Each row below holds a small network's activations on one record, seen along a few directions.
After each row come some of the record's fields: NAPI, RAFUL, MILOR, PIBI.
Not every record has every field; a missing one is left out.
Other fields move the rows too, some of them a lot.
(in the rows, 500 means zero)
Random noise pushes rows far along 4 fixed directions. That doesn't count. These rows show it; they differ only by the noise:
436	500	557	421	466	477	566	401	499	468	386	420	602	602	459	441	566
560	451	616	339	519	497	590	385	427	410	509	444	723	664	512	368	553
506	571	567	513	400	411	448	455	549	439	552	538	380	447	617	536	584
502	583	517	496	415	375	463	474	587	463	453	519	397	474	566	500	570
577	476	603	339	527	378	607	420	457	433	561	496	655	582	435	335	541
529	474	669	376	508	316	632	407	423	446	732	550	565	447	361	364	556

371	538	565	653	401	507	454	418	491	515	587	553	324	323	514	644	563 : NAPI=tadu, RAFUL=navi, PIBI=mebo
705	501	540	459	541	378	432	567	534	440	657	564	485	481	542	414	507 : NAPI=tadu, RAFUL=navi, PIBI=bena
482	509	473	523	474	520	454	433	513	465	466	472	470	518	535	556	528 : NAPI=tadu, RAFUL=navi, PIBI=varu
266	526	548	446	430	414	696	319	406	565	504	441	543	411	251	474	606 : NAPI=tadu, RAFUL=navi, MILOR=romot, PIBI=mebo
383	440	628	572	440	605	507	454	435	527	645	450	493	460	467	614	517 : NAPI=tuta, RAFUL=navi, MILOR=poz, PIBI=bena
355	554	414	614	429	497	494	554	566	616	302	503	400	450	408	581	446 : NAPI=tadu, RAFUL=lavib, MILOR=poz, PIBI=mebo
648	405	540	368	605	481	583	533	459	505	547	464	732	641	418	350	428 : NAPI=tuta, RAFUL=navi, MILOR=poz, PIBI=bena
395	564	470	561	440	627	507	393	411	518	487	453	453	455	613	587	486 : NAPI=tuta, RAFUL=navi, MILOR=doror, PIBI=varu
706	477	487	417	561	581	469	532	438	441	480	556	656	640	631	387	455 : NAPI=bifub, RAFUL=lavib, PIBI=mebo
586	440	496	565	617	413	518	727	574	569	610	594	409	420	377	490	393 : NAPI=tadu, RAFUL=lavib, MILOR=dalo, PIBI=bena
590	530	346	450	588	462	512	601	521	562	293	488	571	562	532	399	386 : NAPI=tadu, RAFUL=lavib, MILOR=doror, PIBI=bena
670	471	489	539	590	434	468	669	555	539	634	612	390	416	543	482	403 : NAPI=tuta, RAFUL=navi, MILOR=dalo, PIBI=bena
547	573	460	650	403	435	369	504	583	455	625	603	222	328	669	644	540 : NAPI=tadu, RAFUL=navi, PIBI=varu
581	490	521	522	496	480	385	513	564	433	526	497	460	506	618	551	552 : NAPI=tadu, RAFUL=navi, PIBI=bena
463	455	640	670	495	486	444	650	519	509	806	600	229	323	530	683	522 : NAPI=bifub, RAFUL=lavib, MILOR=dalo, PIBI=bena
349	401	608	559	459	780	471	458	430	472	440	345	643	649	565	647	520 : NAPI=tadu, RAFUL=lavib, MILOR=poz, PIBI=bena
456	586	369	452	513	198	619	483	532	644	420	594	420	318	171	347	468 : NAPI=tadu, RAFUL=navi, PIBI=mebo
591	514	590	438	502	234	486	577	582	402	778	599	364	360	477	478	610 : NAPI=bifub, RAFUL=lavib, MILOR=muvef, PIBI=bena
500	441	541	620	517	576	450	644	529	529	592	528	422	469	521	618	453 : NAPI=tadu, RAFUL=lavib, MILOR=dalo, PIBI=bena
467	617	434	522	385	439	364	481	655	449	400	479	332	476	613	577	537 : NAPI=tuta, RAFUL=navi, MILOR=gom, PIBI=varu
527	479	595	397	525	386	542	480	481	410	704	534	540	474	391	422	498 : NAPI=tadu, RAFUL=lavib, MILOR=gom, PIBI=varu
428	585	419	429	437	537	599	330	352	577	399	479	622	483	507	434	484 : NAPI=tuta, RAFUL=navi, MILOR=romot, PIBI=mebo
479	533	428	530	498	386	429	540	641	519	327	453	432	496	433	511	530 : NAPI=tadu, RAFUL=navi, PIBI=bena
597	476	516	437	577	673	464	486	442	410	491	444	664	706	603	488	474 : NAPI=bifub, RAFUL=lavib, PIBI=varu
538	517	498	459	474	647	494	436	371	484	464	521	579	601	731	522	491 : NAPI=bifub, RAFUL=lavib, MILOR=doror, PIBI=mebo
760	431	529	419	648	591	520	544	414	433	673	563	628	611	663	405	375 : NAPI=tuta, RAFUL=navi, MILOR=dalo, PIBI=varu
469	587	392	606	441	558	348	541	608	476	318	471	369	542	619	627	505 : NAPI=bifub, RAFUL=lavib, PIBI=varu
588	438	593	396	581	432	617	419	397	474	609	535	682	527	367	339	486 : NAPI=tadu, RAFUL=navi, PIBI=mebo
389	439	552	546	555	396	600	596	550	599	538	483	398	435	247	508	502 : NAPI=tadu, RAFUL=navi, MILOR=dalo, PIBI=bena
455	406	592	490	570	622	589	468	303	526	663	497	610	462	485	496	433 : NAPI=tadu, RAFUL=lavib, MILOR=doror, PIBI=bena
543	507	493	470	497	553	505	452	467	502	418	496	581	566	514	437	498 : NAPI=tadu, RAFUL=navi, PIBI=mebo
464	662	374	513	402	406	520	443	442	581	470	591	413	333	538	488	480 : NAPI=tadu, RAFUL=lavib, MILOR=romot, PIBI=mebo
435	491	468	411	549	397	631	504	496	531	451	438	615	480	284	397	521 : NAPI=tadu, RAFUL=lavib, MILOR=romot, PIBI=bena
533	411	683	412	514	608	581	354	280	442	753	532	627	541	529	458	566 : NAPI=bifub, RAFUL=navi, PIBI=mebo
592	533	441	499	489	510	453	453	520	477	417	533	531	536	625	500	519 : NAPI=tadu, RAFUL=navi, PIBI=mebo
416	416	617	529	480	657	480	489	446	457	535	408	608	584	526	590	513 : NAPI=tadu, RAFUL=lavib, MILOR=poz, PIBI=bena
603	405	607	428	582	487	541	458	371	453	743	528	607	475	470	424	516 : NAPI=tadu, RAFUL=navi, PIBI=bena
367	386	637	566	527	636	557	504	430	529	590	435	475	507	462	606	529 : NAPI=tadu, RAFUL=navi, MILOR=dalo, PIBI=bena
457	515	458	431	496	521	650	366	351	538	496	461	629	499	435	401	452 : NAPI=tuta, RAFUL=navi, MILOR=doror, PIBI=varu
441	536	534	546	434	404	551	475	468	594	630	591	393	336	380	513	465 : NAPI=tuta, RAFUL=navi, MILOR=poz, PIBI=mebo
380	569	479	599	404	492	448	508	595	506	346	491	390	441	518	581	515 : NAPI=tadu, RAFUL=lavib, MILOR=gom, PIBI=mebo
482	645	388	542	392	512	457	422	426	583	463	592	380	366	685	543	452 : NAPI=tuta, RAFUL=navi, MILOR=doror, PIBI=mebo
466	526	336	379	536	478	646	460	493	535	159	369	692	698	396	347	473 : NAPI=bifub, RAFUL=lavib, MILOR=romot, PIBI=varu
497	531	536	474	503	201	504	620	628	489	578	542	363	401	325	452	540 : NAPI=bifub, RAFUL=lavib, MILOR=gom, PIBI=bena
467	495	459	515	440	675	422	476	583	388	340	405	548	642	695	600	567 : NAPI=tadu, RAFUL=lavib, MILOR=muvef, PIBI=varu
592	575	485	598	451	452	385	578	542	482	563	635	327	386	618	543	492 : NAPI=bifub, RAFUL=lavib, PIBI=mebo
432	548	491	508	447	397	530	460	587	508	430	504	449	420	424	488	535 : NAPI=tuta, RAFUL=navi, MILOR=gom, PIBI=mebo

Here are new rows. What are their fields?
275	508	514	515	442	385	524	468	635	524	435	418	397	381	293	560	601 : NAPI=tuta, RAFUL=navi, MILOR=muvef, PIBI=bena
737	556	413	504	501	461	393	575	559	444	536	598	384	493	693	450	461 : NAPI=tadu, RAFUL=navi, PIBI=varu
564	488	512	576	515	515	408	628	544	481	563	531	416	468	533	537	504 : NAPI=bifub, RAFUL=lavib, PIBI=bena
360	446	634	547	425	765	515	338	324	498	584	460	554	503	544	595	558 : NAPI=tadu, RAFUL=navi, PIBI=mebo
626	429	497	404	584	517	473	492	515	435	427	434	679	661	542	428	520 : NAPI=tadu, RAFUL=navi, PIBI=bena
531	483	485	469	566	254	537	541	567	529	575	542	453	382	285	424	519 : NAPI=tadu, RAFUL=navi, PIBI=bena
637	400	594	460	556	727	443	471	371	413	625	467	644	617	716	488	510 : NAPI=tadu, RAFUL=navi, PIBI=bena
359	344	610	496	575	741	597	467	398	521	424	336	658	675	461	549	514 : NAPI=tadu, RAFUL=navi, MILOR=dalo, PIBI=bena
526	425	567	448	564	510	559	507	457	508	563	449	610	546	346	401	509 : NAPI=tadu, RAFUL=navi, PIBI=bena
572	372	579	333	624	402	746	451	348	528	694	507	746	547	186	267	393 : NAPI=tuta, RAFUL=navi, MILOR=poz, PIBI=varu
440	546	426	532	443	549	482	408	478	542	365	498	491	486	532	543	530 : NAPI=tadu, RAFUL=navi, PIBI=mebo
404	545	410	489	461	507	538	403	463	585	330	491	515	477	414	472	507 : NAPI=tadu, RAFUL=navi, PIBI=mebo
544	480	579	597	459	560	446	505	403	437	793	617	349	363	602	576	499 : NAPI=bifub, RAFUL=lavib, PIBI=varu
422	532	530	530	451	426	532	459	495	542	508	528	395	426	397	505	560 : NAPI=bifub, RAFUL=navi, PIBI=mebo
412	419	563	539	524	645	476	503	466	474	435	392	600	596	458	555	531 : NAPI=bifub, RAFUL=lavib, PIBI=bena
550	485	567	470	502	383	455	561	586	407	679	548	438	406	513	516	570 : NAPI=tadu, RAFUL=lavib, MILOR=muvef, PIBI=bena
693	528	356	462	586	443	457	627	566	544	360	536	515	550	623	408	375 : NAPI=tuta, RAFUL=navi, MILOR=doror, PIBI=bena
686	451	474	388	612	378	510	530	514	460	533	516	627	562	471	369	500 : NAPI=tadu, RAFUL=navi, PIBI=bena
470	602	461	415	459	346	651	361	347	591	609	582	534	322	375	372	477 : NAPI=tuta, RAFUL=navi, MILOR=romot, PIBI=mebo
399	548	402	468	483	456	566	438	479	616	319	502	492	456	320	421	483 : NAPI=tadu, RAFUL=navi, PIBI=mebo
559	533	520	472	452	470	504	449	468	505	528	539	542	501	552	458	469 : NAPI=tuta, RAFUL=navi, MILOR=poz, PIBI=mebo
440	440	641	406	497	409	543	433	517	434	651	458	549	456	370	464	579 : NAPI=tuta, RAFUL=navi, MILOR=gom, PIBI=bena
626	491	476	479	525	426	485	480	514	442	559	544	502	506	534	454	496 : NAPI=tadu, RAFUL=navi, PIBI=varu
